These are the activations of a small neural network, seen along a few directions. Each row is one input.
Each table varies a few parts of the input and shows all the possible inputs, shuffled.
Descriptions start from the smaller parts, as in this example, which fits no table here: values(2) and (point or ring(11) or (line(6) and ring(8))).
Shared parts are said once, and a part with two or three values counts as separate values.
In the rows, 128 means zero.

Other details of the inputs vary at random and push rows far along two fixed directions, the same in every table; ignore that.

A family of inputs:
r1: [117 157 119 161 132 106 152 110 118 108 174 103 140]
r2: [166 111 159  99 185 148 108 144  93  83  68 159 130]
r3: [ 70 155 122 110  77 133 155 140 173 171 156  81 123]
r4: [131 148 118 167 138  85 148 111 134 120 158  94 158]
r5: [117 129 120 184 151 102 151 129 151 116 169 115 138]
r6: [112 126 140  32  78 162  84 143 177 187  91 172  96]
r7: [179 101 136 102 165 169  76 111  87  91  78 150 125]
r8: [179 105 150  93 161 148 110 110  84  83  61 149 123]
r9: [154 133 130 200 149 141 125  86 102  86 159 102 137]
r10: [121 139 121 176 115 127 159  99 119 105 157  93 127]
r11: [169 139 127 202 143 116 133  92 103 100 161 140 156]
r12: [117 141 124 179 141 116 162 133 132 112 176 124 134]
r13: [129 145 126 181 135 109 169 137 129 121 165 123 148]
r14: [102 155 125 130  54 144 139 128 177 190 147  86 130]
r15: [173 148 127 194 141 117 129  88  96  96 158 118 151]
r16: [181 116 147  95 166 153  73 101  93  87  90 165 113]
r17: [144 108 142  87 146 150  78 116  90 145  97 147  99]
r18: [170  99 151  90 192 131  95 121 105  88  63 135 140]
r19: [ 74 139 102 114  84 118 144 143 183 180 146  73 139]
r20: [ 94 151 101 129  55 132 132 132 175 192 166 126 131]
r21: [161 110 144  91 135 142 124 141 121 120  79 176 112]
r22: [ 83 145 101 118  53 136 159 133 162 175 144  87 121]
r23: [ 72 158 117 111  76 115 155 142 177 177 168 119 128]
r24: [130 104 148  89 170 141  97 146 141 109  78 141 116]
r25: [150 132 135 214 152 145 128 105 109  85 158 118 132]
r26: [149 110 121  78 130 137 110 125 108 116  87 179 119]
r27: [ 66 154 127 124  80 136 157 159 180 170 154  97 118]
r28: [118 138 125 190 118 130 162 118 126 104 155 108 122]
r29: [102 123 119   9 101 129  92 158 174 182  77 136 115]
r30: [141 124 104 186 173  90 137 108 109  90 160 127 165]
r31: [115 142 108 167 132 122 155 120 112 112 162  88 152]
r32: [110 119 133  44  79 182  85 167 172 186  74 150  97]
r33: [162 107 130  84 182 132  99 129  84  86  89 183 137]
r34: [121 126 103 183 148 101 150 136 142 121 166 116 150]
r35: [110 135 114 171 118 108 154 103  92 139 165  99 116]
r36: [163 136 137 216 147 138 134 110 106  94 147 118 146]
r37: [ 70 143 119 115  87 119 144 136 192 175 149  72 128]
r38: [137 127 121 187 176  91 138 101 118  85 163 126 154]
r39: [ 85 145 117 130  62 130 166 146 182 175 158 123 104]
r40: [147 133 120 190 145 109 153  90  97  80 162 141 136]
r41: [165 100 134  94 188 143 105 147  91  87  87 181 127]
r42: [136 120 114 200 177 111 139 125 113  84 146 104 155]
r43: [ 76 120 140 141  60 132 125 151 154 203 172 100 104]
r44: [121 153 103 160 129 105 152 117 109 113 171 104 151]
r45: [154 133 132 205 144 123 161 112  98  82 137 118 141]
r46: [184  97 135 113 170 162  82 131  98  97  88 187 119]
r47: [144  77 170  96 187 132  91 148  63  97  94 157 111]
r48: [120 131 123  23  73 162  80 145 162 188  85 150 102]
r49: [ 70 151 110 124  77 135 157 166 171 175 151  97 129]
r50: [145 127 133 202 175 105 146 122 119  87 139 103 158]
r51: [ 93 147 122 140  64 144 139 144 191 187 168 123 109]
r52: [143 107 131  92 135 158 112 143 111 110  73 156 109]
r53: [150 131 123 188 171  84 144 105 115  93 153 126 168]
r54: [175 123 149  78 178 127 103 122  83  86  79 159 135]
r55: [104 140 119 167 144 103 150 115  89 135 174  94 130]
r56: [127 150 115 169 112 110 156  96 116 107 166 108 127]
r57: [110 114 142  30 108 134 109 178 194 189  72 156 112]
r58: [126 152 122 170 129  98 162 119 122 121 167 125 159]
r59: [ 98 126 136  10 105 130  92 151 183 176  81 135 103]
r60: [106 151 124 141  59 137 146 148 188 196 158 123 123]
r61: [181 108 145  94 160 130 110 112  88  88  73 187 127]
r62: [146  92 142  84 201 118  83 120  80 113  82 142 115]
r63: [ 67 118 136 131  57 117 152 153 145 191 162 100  99]
r64: [162 125 140  72 127 132 114 118 107 115  77 155 117]
r65: [111 128 118  12  70 147 107 148 153 177  75 150  97]
r66: [121  74 161  87 167 118  88 154 108 132  94 138 110]
r67: [130 131 103 187 117 119 166 126 121 116 164 130 132]
r68: [146 120 150  72 150 145 113 135 112 115  77 134 131]
Each input here is: line(4) and (values(2) or (values(3) and ring(5))).
The inputs of r34 and r67 match in every part but the line(4) part. If r18 is changed in the same way as r34 into r67, which row does it become?
> r8
The inputs of r58 and r61 match in every part but the line(4) part. If r55 is changed in the same way as r58 into r61, which row does it become?
> r35
Which other rows does r5 become when the values(3) part takes its other values? List them by row number.
> r34, r57
Which other rows does r7 become when the values(3) part takes its other values? List them by row number.
> r9, r14
Which other rows does r38 become when the ring(5) part takes its other values? List them by row number.
> r5, r24, r37, r59

A family of inputs:
r69: [ 99 157 115 131  98 128 155 130 162 136 148 109 131]
r70: [110 149 118  92  84 119 146 136 169 161 115 118 139]
r71: [123 125 134 121 103 143 138 154 149 147 121 152 120]
r72: [144 113 120 171 186 123 135 119  79  69 129 111 142]
r73: [ 82 133 104 131 109 116 134 139 145 165 162  96 131]
r74: [111 118 143 121 143 112 116 135 139 149 133 114 128]
r75: [130 105 143  25 109 169  75 167 169 178  62 188  99]
r76: [109 127 125 111  87 135 131 156 163 171 133 154 114]
r77: [179 120 134 117 172 115 128 112  88  80  91 159 145]
r78: [109 115 117 110 138 117 125 142 113 134 132 126 121]
r79: [ 95 155 111 130  93 116 152 129 156 152 170 121 126]
r80: [147 127 126 109 155 142 111 116 132  98 110 139 129]
r81: [112 118 118 117 139 133 116 138 128 128 123 106 133]
r82: [136 124 128 138 123 146 116 142 151 129 120 142 129]
r83: [169 121 141 183 144 141 133  92  62  80 137 137 125]
r84: [161 118 141 124 126 163  97 106 104 115 105 136 113]
r85: [ 85 167 106 167  80 110 183 125 164 149 188  96 133]
r86: [117 102 156  61 140 135  95 149 153 150  83 127 116]
r87: [146 102 148 170 191  96 125 114  81  85 141 130 139]
r88: [102 168  96 166  81  92 164 117 168 170 185  93 159]
r89: [137 144 111 180 155 114 135  99 116  93 168 123 145]
r90: [180 113 143 135 154 156  83  97  72  95 106 155 114]
r91: [128 129 135 113  84 147 118 123 117 158 133 138 104]
r92: [129 114 122 146 169 117 139 130  87  93 127 120 129]
r93: [110  99 169   4 129 142  93 174 150 170  47 153  92]
r94: [147 139 120 116 132 104 137 120 123 127 127 142 141]
r95: [136 138 131 158  97 151 137 109 115 129 136 112 114]
r96: [128 125 143 186 164 104 145 121 109  95 143  95 141]
r97: [173 109 141 145 173 151 115 132 104  79  92 164 129]
r98: [106 167 100 164  82 100 164 118 171 156 173  85 161]
What do these inputs look like to the network?
> ring(5) and (values(2) or line(4))
The inputs of r92 and r72 match in every part but the ring(5) part. If r93 is changed in the same way as r92 into r72, which row does it become?
> r96

A family of inputs:
r99: [119 162  91 143  84 127 165 118 152 132 158 134 135]
r100: [ 75 114 145  24 104 158  98 191 188 187  85 127  98]
r101: [101 134 112 171 112 130 134 147 151 156 170  96 135]
r102: [123 152 121 146  87 113 140 112 160 143 158 111 148]
r103: [151 131 128 174 126 134 140  96  77  98 143 113 114]
r104: [178  98 156  91 175 140  77  99  64  89  84 159 100]
r105: [127 138 103 157 174  91 157 116 119  79 153 124 155]
r106: [114 145 120 169  87 158 142 140 147 144 161 111 120]
r107: [ 72 116 131 153 119 115 148 144 137 146 160  89 121]
r108: [117 165 114 142  81 134 157 112 125 147 153 104 135]
r109: [111 162 119 137  95 117 140 105 132 155 165 103 138]
r110: [171  97 153  72 199 123  96 129 100  65  58 155 144]
r111: [123 119 134 158 166 100 141 112  86  96 145  91 125]
r112: [126 139 128 148 172 100 145 111  93  94 142  97 153]
r113: [ 89 115 118 162 105 123 135 137 130 161 162 100 124]
r114: [ 98 116 136  38  87 131 116 186 182 207  89 165 108]
r115: [151 128 120 192 163 118 135 112 125 105 138 111 150]
r116: [124 155 118 176  86 145 159 120 164 143 147 107 129]
r117: [199 109 147  87 159 157  95 113  90  67  56 177 133]
r118: [ 97 133 101  17  87 131 113 160 185 189  90 157 117]
r119: [155 128 117 166 149 104 134 111 114  97 137 115 166]
r120: [139 120 120 175 151 105 132 104  80 110 152  97 129]
r121: [166  78 161 100 180 157  68 116  72  89  82 178 102]
r122: [ 96 134 126   9  85 140 101 155 158 203  80 129 115]
r123: [185 113 128  75 185 135  85 106  97  73  80 200 126]
r124: [100 123 144  42  82 172  82 166 182 193  99 149  92]
r125: [137 115 130 197 128 146 139 110  85  98 153 124 120]
r126: [116 142 131 161  99 109 152 137 155 158 169 142 130]
r127: [ 92 134 132 150 125  93 169 160 157 148 158 120 137]
r128: [134 129 132 182 177 111 148 120 132  90 136 100 147]
r129: [119 152 124 172 100 127 142 114 171 151 159 106 132]
r130: [191 101 155 110 170 151 110 136  85  82  73 205 116]
The inputs of r128 and r116 match in every part but one. If r105 is changed in the same way as r128 into r116, which row does it become?
> r99
What do these inputs look like to the network?
> line(4) and (values(2) or ring(6))
Which other rows does r122 become when the line(4) part takes its other values? List them by row number.
> r108, r109, r112
List by row number the other rows that have the line(4) part in common with r119.
> r101, r113, r114, r115, r118, r120, r122
Which other rows does r105 become when the values(2) part takes its other values? List them by row number.
> r127
